These are the activations of a small neural network, seen along a few directions. Each row is one input.
Each table varies a few parts of the input and shows all the possible inputs, shuffled.
Descriptions start from the smaller parts, as in this example, which fits no table here: one of 2 separate values, together with either a single point or one of 9 places around a ring or (one of 6 places along a line, together with one of 8 places around a ring).
Shared parts are said once, and a part with two or three values counts as separate values.

Other details of the inputs vary at random and push rows far along two fixed directions, the same in every table; ignore that.

Table:
r1: [-0.64  3.27 -0.70  1.14 -1.50 -0.09 -0.75 -1.70 -3.47 -1.26  0.80]
r2: [-0.73 -3.25  0.96 -0.79 -1.46  0.61  1.23  0.26 -3.20  1.69  2.39]
r3: [-0.34 -3.70  0.93 -1.41  1.31 -0.12  1.35  1.39  1.49  1.75  1.02]
r4: [ 1.49 -2.03  0.73 -0.87  0.99  0.25 -0.95  1.87 -0.38  0.70  0.21]
r5: [ 0.02 -2.22  0.61 -0.75 -0.45  0.80  1.11  0.64  0.89  1.42  1.33]
r6: [ 0.91 -3.54  0.64  0.22 -1.20  1.71 -0.20  0.97 -3.08  1.88  2.78]
r7: [-0.32  4.47 -1.24 -0.39  1.66 -1.54  0.17 -1.19  4.87 -2.58 -3.38]
r8: [ 0.06 -3.30  2.43  1.06 -0.69 -1.24  0.21  2.24 -0.77  2.46  0.70]
r9: [ 0.82 -2.35  1.39 -1.48 -1.74  0.24  0.76  0.97 -3.41  2.11  2.08]
r10: [ 1.43 -0.82  0.89  0.16  3.28  0.84  0.67  2.05  6.53 -0.80 -0.09]
r11: [ 0.74 -3.71  0.09 -0.15 -0.42  1.19 -0.36  1.05 -3.87  0.94  1.00]
r12: [-1.50  3.60 -2.39  0.60 -0.03 -0.62  0.24 -2.61  2.16 -2.24 -2.67]
r13: [-1.10  3.73 -1.40  0.38 -3.75 -0.24  0.06 -2.84 -4.78 -0.32  0.41]
r14: [-1.10  3.42 -1.83  0.39  0.59 -0.68  1.53 -1.77  2.31 -2.06 -2.13]
r15: [ 0.15 -3.51  1.04  0.25 -0.43  1.44 -0.68  0.57 -3.70  0.95  2.02]
r16: [-0.82  5.13 -1.85 -0.08  0.95 -1.46 -0.39 -1.95  4.69 -2.31 -3.29]
r17: [-0.83  1.19 -1.41  0.05 -0.21 -0.38  0.72 -1.57 -0.14 -1.42 -1.76]
r18: [-0.78  2.06 -0.87  0.37 -0.76  0.13  1.52 -1.43  0.21 -1.34 -0.52]
r19: [ 0.54 -2.21  0.91 -0.88  1.30  0.00 -1.22  1.68 -0.30  0.85  0.67]
r20: [-0.40  4.92 -0.31  2.82  0.54 -2.22  0.56 -0.51  4.92 -2.27 -3.71]
r21: [-0.66  4.53 -0.66  1.23  0.58 -0.28 -1.33 -1.73  0.78 -2.65 -1.28]
r22: [ 1.35 -3.43  1.32 -0.17  2.04  1.55 -0.64  2.05  3.29  0.91  0.75]
r23: [-0.18  4.21 -1.28  1.36 -1.29  0.32 -1.70 -2.22 -1.90 -1.75 -0.85]
r24: [ 2.33 -2.62  2.28 -1.02  2.72  0.75 -0.80  2.98  3.76  0.78  0.47]
r25: [ 0.53 -0.92  1.06  0.18  3.49  0.51  0.36  1.77  6.57 -0.71  0.33]
r26: [ 1.10 -2.70  1.31 -2.20  1.95 -0.47  0.51  2.40  4.59  2.43  0.41]
r27: [-1.28  3.17 -0.35 -0.08 -1.26 -0.81  0.48 -1.65 -1.00 -0.83  0.08]
r28: [ 0.36 -4.43 -0.18 -0.09 -1.91  1.54 -1.00  0.59 -6.32  2.05  2.02]
r29: [-0.96  1.08 -0.26 -0.81 -0.21 -1.14  0.52 -0.67 -0.65  0.30 -0.08]
r30: [ 1.38 -2.05  0.94 -0.28 -1.41  1.00 -0.96  1.09 -3.22  2.07  2.65]
r31: [ 0.04 -1.67  1.09 -1.88  2.11 -1.03 -0.03  1.35  3.54  0.72 -0.52]
r32: [ 0.23 -1.64  0.47 -0.28  3.96  0.21 -0.33  1.94  6.12 -0.77 -0.93]
r33: [ 1.71 -2.18  1.28 -0.39 -1.00  0.83 -0.40  1.41 -3.55  1.50  2.39]
r34: [-0.76  2.76 -1.44 -0.13 -2.52 -0.87  0.59 -2.17 -4.88 -0.32 -0.41]
r35: [-0.70  2.43 -2.20  1.06 -3.90  0.22 -1.95 -2.64 -8.72 -0.40  0.19]
r36: [-0.60 -3.29  0.47 -1.22  0.71 -0.15  0.55  0.59  0.15  0.95  0.29]
r37: [-1.10  4.16 -1.04  3.22 -2.87 -1.66 -0.19 -1.95 -1.65 -0.77 -2.08]
r38: [-1.69  3.29 -2.48  0.76 -1.60 -0.38  0.86 -2.87 -1.33 -1.17 -1.18]
r39: [ 1.29 -1.86  1.03  0.11  2.41  1.25 -0.10  1.64  3.44 -0.49 -0.13]
Each input here is: one of 3 separate values, together with either a single point or (one of 2 separate values, together with one of 6 places around a ring).
Changing only the choice among 3 separate values turns r23 into r21. The same change can be made to r12. Which row results?
> r36
Change only the choice among 3 separate values in r6. List by row number the other rows that result.
> r10, r25
Change only the choice among 3 separate values in r7. List by row number the other rows that result.
> r16, r31

Table:
r40: [ 1.91 -3.68  2.17  1.11  2.60  0.96  0.12  3.23  4.53  1.33  0.92]
r41: [ 0.30 -4.95  0.58 -0.56 -0.87  2.40 -0.65  1.27 -3.88  1.38  2.73]
r42: [ 0.79 -3.74  0.20 -1.83  1.71 -0.53  1.21  2.59  4.85  2.53 -0.12]
r43: [ 0.59 -0.58  1.15  1.48  1.20  0.68 -0.57  1.75  4.09 -0.40 -0.26]
r44: [-0.51  3.40 -1.39  2.41 -2.78 -0.84 -1.27 -2.46 -5.84 -1.51 -0.88]
r45: [ 0.76 -4.93  0.84 -2.22 -2.64  1.52 -0.77  0.91 -8.71  3.18  3.69]
r46: [-0.72  3.49 -1.61 -0.21  1.10 -0.27 -0.97 -1.65  1.21 -2.60 -1.79]
r47: [-2.64  2.23 -0.97  0.62 -1.82 -1.65  0.94 -2.57 -1.66 -0.29  0.22]
r48: [-0.04  3.95 -0.38  1.17  0.50 -1.19 -1.08 -0.53  2.30 -2.00 -2.13]
r49: [-2.14  1.59 -1.80  1.01 -5.91 -0.79  1.84 -4.09 -9.78 -0.71  0.23]
r50: [-2.06  3.72 -1.10  0.45  1.12 -1.53  1.95 -0.81  3.06 -1.69 -2.34]
r51: [ 0.43  4.70 -0.15  0.64 -0.37 -0.77 -0.44 -1.01  1.38 -1.19 -0.84]
r52: [ 1.95 -5.71  2.86 -1.47 -1.43  0.51 -0.81  3.33 -4.45  4.34  3.17]
r53: [-0.41  2.88 -2.02  1.89  1.35  1.21  0.06 -2.00  1.43 -2.97 -0.98]
r54: [-0.67  3.84 -1.94  0.62  1.68 -0.32 -0.88 -2.05  2.15 -3.25 -2.29]
r55: [ 0.46 -3.57  1.89 -2.14  1.63 -0.07  1.24  1.66  4.75  2.57 -0.82]
r56: [ 2.00 -2.64  1.67 -2.96  2.93  0.69  0.10  2.44  4.56  1.27  1.48]
Describe the family of inputs behind these rows.
> either one of 5 separate values or (one of 2 separate values, together with one of 6 places along a line)
Change only the place on the line of 6 in r40. List by row number the other rows that result.
> r43, r44, r48, r51, r52

Table:
r57: [-3.28  4.77 -3.94  2.18 -1.98 -0.04  0.67 -5.39 -3.89 -4.12 -2.95]
r58: [ 1.19 -4.76  1.07 -3.69  0.51  1.58  1.02  1.53 -0.94  2.20  2.98]
r59: [-0.04  6.77 -0.50  0.16 -0.75 -1.90  0.36 -1.61  2.58 -1.62 -1.82]
r60: [-2.55  6.12 -2.02  3.62 -3.71 -2.16  0.01 -3.92 -4.03 -2.51 -3.35]
r61: [-0.02 -2.07  0.74 -1.73  3.51  1.09  1.85  1.40  8.21  0.45  0.69]
r62: [ 0.34 -2.61  0.21 -0.13 -3.89 -1.11 -1.06  0.39 -7.96  2.92  0.59]
r63: [ 3.89 -0.58  3.02  2.20  4.33  1.07 -3.28  4.30  7.53 -0.80  0.23]
r64: [ 0.11 -3.50 -1.06 -1.90  1.16  0.72 -0.10  0.41 -0.65  0.91 -0.21]
r65: [ 1.28 -3.52  2.67 -2.48 -0.15 -1.37 -0.84  2.77 -1.80  3.80  1.48]
r66: [-2.13  3.40 -2.34  1.45  1.06 -0.11  2.23 -2.48  3.60 -3.34 -1.87]
r67: [ 0.94 -0.78  2.75 -0.37  2.24 -1.05  1.27  2.82  8.56  1.87  0.18]
r68: [-1.57  4.90 -2.66 -1.50  2.16 -0.55 -0.24 -2.54  2.76 -3.08 -2.22]
r69: [ 2.50 -5.90  1.19  0.36  0.46  4.60 -3.12  2.34 -5.71  0.68  4.10]
r70: [-0.66 -2.22  0.87  1.84 -4.94 -0.76  1.22 -0.02 -8.26  2.64  2.18]
Changing only one part turns r62 into r64. The same change can be made to r65. Which row results?
> r68
Describe the family of inputs behind these rows.
> one of 2 separate values, together with either a single point or one of 6 places around a ring
Change only the choice among 2 separate values in r61. List by row number the other rows that result.
> r67
